A small network was shown many inputs. Here are its activations along a few directions, one row for each input.
Each table varies a few parts of the input and shows all the possible inputs, shuffled.
A made-up example of a description, with smaller parts first: one of 2 separate values, together with either a single point or one of 11 places around a ring or (one of 5 places around a ring, together with one of 6 places along a line).
Shared parts are said once, and a part with two or three values counts as separate values.

Other details of the inputs vary at random and push rows far along two fixed directions, the same in every table; ignore that.

Table:
r1: [-1.59 -3.20 -2.02  3.38  4.05  1.77 -0.24  0.11  2.95  7.69  0.17  0.28]
r2: [-0.80 -1.17 -4.19  3.53 -2.15  1.92  1.43  4.35  3.67 -2.06  0.83 -1.13]
r3: [ 1.58  0.61  4.74 -2.13  1.06  0.09  1.91 -5.99 -5.56  8.05  4.25  1.61]
r4: [-0.37  0.20 -5.59  3.09 -2.21  1.57  0.86  4.38  3.05 -1.16 -0.19 -1.35]
r5: [ 2.42  1.17  3.01 -5.21 -3.48 -2.35 -0.88  1.42 -4.11 -8.43 -1.31 -2.50]
r6: [-2.15 -0.88 -2.50  3.14  3.12  0.69  2.03 -0.60  4.11  6.13  0.37  2.31]
r7: [-2.86 -2.16 -3.78  5.35  4.35  1.88  0.23 -0.28  5.93  5.41  0.81  0.96]
r8: [-0.19 -2.58 -3.42  0.44 -2.75 -0.74 -1.87  7.34  4.53 -8.66 -5.12 -3.18]
r9: [ 1.35  1.58  2.67 -2.09 -1.06  0.20 -0.29 -1.39 -5.00 -1.52  2.24  1.62]
r10: [ 2.63 -1.17  4.24 -5.31 -4.30 -2.16 -2.41  1.61 -3.71 -6.33 -2.67 -4.10]
r11: [-2.20 -0.36 -5.72  4.92  1.24  3.72  2.49  2.51  1.92  5.34  3.60  3.34]
r12: [-1.69  1.11 -6.32  5.06  0.87  3.75  1.49  1.83  2.09  6.00  3.23  2.55]
r13: [-0.70 -1.70 -1.72  2.04 -0.25 -0.05  0.02  2.29  3.73 -1.38 -2.11 -0.12]
r14: [-0.39 -2.44 -2.91  0.83 -3.26 -0.53 -2.66  6.49  5.60 -8.94 -4.17 -4.14]
r15: [-1.77 -0.40 -3.37  4.07  4.44  1.06 -0.17 -1.27  3.62  6.25 -0.42  1.24]
r16: [ 1.29  1.13  4.32 -2.28  1.23  1.15  0.45 -5.09 -6.85  7.89  4.97  2.76]
r17: [-0.28 -0.71 -3.25  1.68 -1.56  1.01  1.68  3.47  1.36 -1.83  0.45 -0.46]
r18: [ 0.92  0.03  4.41 -2.09  0.28 -2.10 -0.86 -3.48 -1.00 -0.94 -0.87  0.09]
r19: [-1.73 -0.80 -4.88  5.61  0.73  3.18  3.82  1.35  3.51  5.24  3.03  2.20]
r20: [ 0.44  0.06  3.44 -2.93  3.05 -2.29 -1.67 -2.67 -2.03 -0.88 -1.64 -0.01]
r21: [ 0.58 -0.04 -2.93 -0.73 -4.18  0.70 -0.24  6.46  1.57 -8.05 -2.23 -3.28]
r22: [ 0.43  2.82  3.48 -2.25  2.26  0.21  1.55 -5.71 -6.07  5.92  4.83  4.26]
r23: [-0.31  1.92  3.21 -1.28  2.01 -0.51  2.61 -6.27 -2.42  6.71  2.14  2.78]
r24: [-0.90 -1.10 -4.39  3.13 -2.35  1.78  1.02  4.23  3.94 -2.39  1.03 -1.60]
r25: [ 0.45 -0.52 -2.82  0.20 -4.49  1.29 -2.05  6.89  0.52 -8.92 -0.57 -2.27]
r26: [-0.89 -0.83 -4.45  2.77 -0.54  0.36 -0.82  3.52  5.13 -0.71 -2.98 -1.15]
r27: [-0.21 -3.06 -1.29  0.90 -0.63  0.28 -1.18  3.33  2.81  0.80 -2.07 -1.99]
r28: [ 0.67  0.88  3.07 -3.08 -0.56 -2.10  0.83 -2.36 -2.54 -0.71 -0.17  0.33]
r29: [-0.59  1.28 -3.63  1.54 -1.58  2.09 -0.46  4.22  0.27 -1.27  0.98 -0.03]
r30: [ 0.05  2.91  1.95 -1.02  2.01  1.61  1.65 -4.62 -4.32  6.25  4.32  3.85]
r31: [ 0.07  0.48  4.88 -1.58  5.63 -1.73  0.19 -7.84 -3.40  6.26  1.01  3.16]
r32: [ 0.54  0.62  3.61 -2.96  2.91 -1.51 -1.81 -3.01 -1.80 -0.70 -2.04 -0.31]
r33: [ 0.91  3.40  4.04 -1.63  1.78 -0.52  2.26 -6.96 -4.87  6.48  3.72  2.52]
r34: [ 2.42  1.66  5.67 -5.94 -1.86 -3.95 -3.25 -1.39 -3.46 -6.86 -3.93 -2.49]
r35: [ 1.61  2.16  4.39 -3.56 -1.10 -0.51 -1.16 -3.56 -5.60 -1.58  3.19  0.91]
r36: [-1.49 -1.78 -4.41  2.82 -1.45  0.80  1.45  4.35  3.82 -1.38 -1.24 -0.45]
r37: [ 2.28 -0.18  5.87 -5.05  0.15 -3.63 -3.76 -1.63 -3.96 -7.95 -3.66 -2.11]
r38: [-2.50 -1.34 -4.12  5.59  0.89  2.33  2.98  0.33  5.05  5.42  2.03  1.67]
r39: [ 1.49  2.54  5.06 -3.95 -0.70 -2.45  0.00 -4.69 -4.33 -0.20 -0.30  0.01]
r40: [-0.32 -2.01 -3.51  0.80 -4.83 -0.04 -1.46  6.89  4.63 -9.44 -3.07 -4.32]
r41: [ 2.84  2.08  4.46 -5.66 -3.53 -3.54 -2.28 -1.64 -4.53 -7.05 -2.88 -2.68]
r42: [ 2.37  1.23  5.72 -6.46 -1.59 -3.45 -2.59 -1.40 -3.23 -7.07 -3.94 -2.18]
r43: [-2.77 -0.84 -4.41  5.15  4.60  1.73  0.27  0.57  5.12  6.21 -0.45  1.09]
r44: [ 1.20  0.22  5.95 -3.05  2.64 -2.62 -2.28 -5.29 -3.14 -1.17 -0.82 -0.09]
r45: [-1.84 -0.84 -2.55  4.19  1.11  1.62  3.15 -0.85  2.98  5.53  1.69  2.39]
Description of these inputs: one of 5 places along a line, together with either a single point or one of 8 places along a line.
The inputs of r6 and r20 match in every part but the place on the line of 5. If r34 is changed in the same way as r6 into r20, which row does it become?
Answer: r43
The inputs of r45 and r37 match in every part but the place on the line of 5. If r36 is changed in the same way as r45 into r37, which row does it become?
Answer: r31
A walk changes only the place on the line of 5. It starts at r35 and steps to r24. List the rest of the walk in order.
Answer: r40, r14, r7
A walk changes only the place on the line of 5. It starts at r16 and steps to r3. List the rest of the walk in order.
Answer: r10, r27, r1

Table:
r46: [-1.68  0.92 -3.54  2.73 -1.16  1.74  1.52  1.80  2.69  0.97  1.44  0.65]
r47: [ 0.99  3.08  3.04 -1.79  0.43 -0.68  1.85 -6.35 -3.85  5.42  3.27  2.78]
r48: [ 0.66  1.14  3.11 -1.62  5.28  0.47 -2.32 -4.04 -5.30  5.55  1.83  2.15]
r49: [-0.98 -1.67 -2.97  2.49 -1.84  1.48  1.29  3.32  2.58  1.08  1.28 -0.80]
r50: [ 2.63  1.05  2.04 -4.87 -2.00 -0.01 -4.37  3.23 -6.55 -7.21  0.02 -2.11]
r51: [ 0.01  1.80  4.40 -0.88  4.53 -0.86  0.85 -7.71 -1.73  5.15  1.53  3.17]
r52: [ 1.96  1.95  3.26 -3.82 -3.52 -1.74 -1.33  0.90 -3.22 -9.37 -1.67 -1.46]
r53: [-1.01 -3.22 -2.78  3.48  0.58  1.05 -0.35  2.11  4.06  1.23 -1.25 -1.49]
r54: [-2.00 -1.72 -3.28  3.09  1.94  0.38 -0.08  1.73  4.37 -0.91 -1.37  0.74]
r55: [-0.95 -1.01 -3.39  1.97 -1.27  1.73  2.66  2.72  2.20  1.62  1.22 -0.25]
r56: [ 2.12  0.86  2.50 -4.51 -2.58 -3.31 -3.35  1.13 -1.60 -7.96 -4.52 -3.17]
r57: [-1.46 -0.60 -3.98  3.06 -0.28  1.44  1.51  2.47  3.04 -1.49  1.56  1.46]
r58: [-1.30 -2.24 -3.03  1.88  0.44  0.87  0.68  3.28  4.46  1.17 -2.00 -0.98]
r59: [-0.12  2.26  3.31 -1.35  3.01 -1.23  0.23 -6.47 -1.82  4.15  0.44  1.61]
r60: [ 0.58  1.22  3.39 -1.47  2.75 -2.27  1.22 -5.30 -2.32  5.33  0.48  1.32]
r61: [-0.37 -1.89 -2.68  3.14 -1.52  2.03  1.33  2.29  2.37  1.46  1.75 -0.54]
r62: [ 1.83 -1.71  4.65 -4.24 -2.65 -2.70 -3.42  1.42 -1.36 -7.26 -4.03 -3.21]
r63: [-0.89 -0.22 -4.07  2.71 -2.14  1.60  2.08  3.48  1.99  1.06  0.05  0.13]
The inputs of r57 and r54 match in every part but one. If r49 is changed in the same way as r57 into r54, which row does it become?
Answer: r62
What is each input in this table made of?
Answer: one of 2 separate values, together with either a single point or one of 8 places along a line
Which other rows does r58 become when the choice among 2 separate values takes its other values? List them by row number.
Answer: r55
Which other rows does r60 become when the choice among 2 separate values takes its other values? List them by row number.
Answer: r63

Table:
r64: [ 2.89  1.64  5.48 -6.68 -0.48 -2.53 -3.75 -0.73 -6.37 -4.56 -2.86 -1.74]
r65: [-1.39 -1.68 -4.38  4.70 -1.30  2.93  4.25  2.25  3.40  4.14  3.88  1.45]
r66: [ 1.81  0.20  6.28 -5.38  1.83 -3.33 -3.80 -2.86 -4.67 -7.07 -2.70 -1.20]
r67: [-1.75 -1.07 -4.51  4.04 -1.19  2.28  4.17  2.16  3.82  5.25  2.52  1.04]
r68: [ 1.20  0.39  4.42 -0.87  0.55  0.31  2.46 -5.95 -5.04  6.31  5.10  2.04]
r69: [-2.35 -0.88 -4.18  4.41  0.20  0.77  3.62  0.46  6.13  4.53 -0.50  1.56]
r70: [ 2.55  3.67  4.40 -6.31 -0.59 -2.99 -2.56 -2.15 -5.77 -6.13 -2.19 -1.45]
r71: [ 0.29 -1.22  5.76 -1.02  3.78 -1.11 -0.13 -7.68 -1.89  6.56  1.80  1.30]
r72: [ 0.56  1.93  4.03 -1.02 -0.24  0.08  3.86 -6.65 -4.10  5.08  5.14  4.01]
r73: [-2.84 -0.42 -4.03  5.78  3.18  1.53  1.21 -0.34  6.35  2.56  0.66  1.89]
r74: [-2.41 -1.01 -5.17  4.37  4.10  1.68  0.37  1.72  4.03  4.64 -0.91  1.54]
r75: [ 0.78  0.94  3.88 -1.31  3.19  1.09 -0.06 -4.79 -6.07  6.03  4.62  3.76]
r76: [ 0.23 -2.75 -2.29 -0.39 -1.71 -0.56 -4.03  6.60  3.01 -5.95 -4.88 -3.84]
r77: [ 0.82 -1.82 -2.79 -0.59 -3.75  0.29 -2.47  6.76  2.23 -5.46 -3.89 -5.00]
r78: [-0.77 -1.27 -2.67  0.78  0.05 -0.63 -2.76  4.80  3.91 -9.27 -3.62 -2.64]
r79: [ 0.19 -0.02 -3.01 -0.48 -5.15 -0.54  0.63  5.85  3.28 -7.13 -3.85 -3.07]
r80: [-2.32 -3.01 -2.87  4.87  1.41  0.93  3.43  0.18  6.70  4.20  0.67  0.79]
r81: [-0.14 -0.39  5.39 -1.13  5.90 -0.89 -0.90 -6.86 -2.77  6.08  1.40  3.10]
r82: [-1.94  0.94 -5.49  5.63  0.54  3.52  2.12  1.64  3.03  2.69  3.95  2.63]
r83: [ 3.04  0.73  5.98 -5.98 -3.86 -2.64 -1.18 -1.41 -6.35 -4.84 -0.48 -2.87]
r84: [ 0.16  2.42  2.96 -1.77  3.73  0.31  0.51 -5.49 -5.82  6.23  3.36  3.59]
r85: [-0.34  0.59  5.57 -0.90  2.45 -1.92  2.98 -8.75 -0.86  5.07  1.90  3.33]
r86: [ 0.19  0.89 -3.52 -0.03 -4.17 -0.28 -0.60  5.70  2.95 -7.57 -3.77 -2.78]
r87: [ 0.22 -1.09 -3.86  0.45 -2.04  1.69 -2.40  7.55 -0.22 -8.47 -0.91 -1.98]
r88: [-2.39  0.79 -5.04  5.16  2.30  1.22  1.45  0.17  5.52  3.94 -0.11  1.81]
r89: [-1.61 -1.40 -4.58  3.57  1.85  2.75 -0.03  2.97  3.66  6.53  0.04  0.41]
r90: [-2.07  0.32 -5.88  5.10  1.86  3.69  1.66  2.27  2.36  2.97  3.81  2.56]
r91: [ 0.82 -1.56 -2.64 -0.28 -4.35 -0.29 -0.74  6.56  2.41 -5.84 -3.88 -4.99]
r92: [ 2.41  3.92  4.74 -5.45 -2.65 -2.47 -2.01 -2.30 -6.04 -6.91 -0.13 -0.74]
r93: [-2.22 -3.58 -2.72  5.27  2.02  1.34  2.13  0.44  6.01  4.80  0.38 -0.14]
r94: [-2.17 -1.88 -4.41  4.23  3.66  1.83 -0.24  2.36  4.27  5.60 -0.99  1.36]
r95: [ 0.59  0.87  4.00 -2.08  2.34  0.42 -0.44 -4.99 -5.06  7.60  3.46  2.56]
r96: [ 1.87  1.24  6.75 -4.90 -1.09 -3.98 -1.80 -4.27 -2.90 -7.63 -2.22 -0.91]
r97: [ 3.21  1.67  5.88 -6.65 -3.73 -3.73  0.08 -2.14 -4.66 -4.89 -2.10 -2.54]
r98: [ 0.12  2.68  3.93 -1.06  2.43 -1.97  1.91 -8.14 -1.90  5.70  1.10  3.40]
r99: [ 2.86  0.57  6.44 -6.18 -2.84 -4.73 -0.42 -3.02 -3.56 -5.30 -2.88 -2.35]
r100: [ 0.93  0.28  4.17 -1.41  2.31  1.07 -0.30 -5.03 -5.50  6.68  4.90  3.03]
r101: [-2.51  0.16 -5.48  4.61  3.56  1.38  0.94  0.94  4.88  4.03 -0.31  1.66]
r102: [-0.21  0.67 -4.31 -0.04 -2.56  0.72 -1.99  6.80  1.03 -8.22 -1.77 -2.37]
r103: [ 0.43  1.52  3.71 -1.99  3.22  0.44 -0.20 -4.74 -5.61  6.95  3.18  3.29]
r104: [-1.73 -2.41 -3.81  4.61  0.99  1.01  2.26  1.19  5.26  5.82 -0.53 -0.37]
r105: [ 2.42  3.19  5.11 -5.73 -3.70 -2.64 -1.03 -2.28 -5.78 -6.59 -0.37 -0.63]
r106: [-0.07 -0.38 -3.04 -0.22 -5.91  0.13  0.68  6.33  2.30 -7.69 -1.95 -2.46]
r107: [ 0.13 -0.15 -4.01 -0.51 -1.25  0.37 -2.61  7.11  1.19 -7.01 -4.25 -3.07]
r108: [ 0.28 -0.04 -3.38  0.93 -4.96  1.04 -0.41  6.14  1.53 -9.06 -0.44 -1.69]
r109: [-2.04  1.87 -5.67  4.72  1.35  2.22  1.95  1.19  4.50  4.24  0.63  1.56]
r110: [ 0.03 -1.06  5.64 -1.25  4.94 -0.93 -1.16 -6.97 -2.17  6.55  1.60  2.30]
r111: [ 3.05  0.46  5.84 -6.29 -3.27 -2.07 -2.91 -1.21 -6.53 -4.46 -0.49 -2.88]
r112: [-1.29 -2.53 -4.39  4.80 -0.08  3.91  1.22  2.72  2.53  5.14  3.59  0.50]
r113: [ 0.47 -2.92 -2.23 -0.12 -2.85 -0.72 -2.97  5.89  3.33 -5.87 -4.68 -4.81]
The inputs of r77 and r113 match in every part but one. If r70 is changed in the same way as r77 into r113, which row does it become?
Answer: r101
The inputs of r82 and r73 match in every part but one. If r108 is changed in the same way as r82 into r73, which row does it become?
Answer: r96
What is each input in this table made of?
Answer: one of 5 places along a line, together with one of 10 places around a ring
Which other rows does r79 become when the place on the line of 5 takes its other values? List them by row number.
Answer: r69, r72, r85, r106
A walk changes only the place on the line of 5. It starts at r68 and steps to r83. List the rest of the walk in order.
Answer: r91, r104, r93
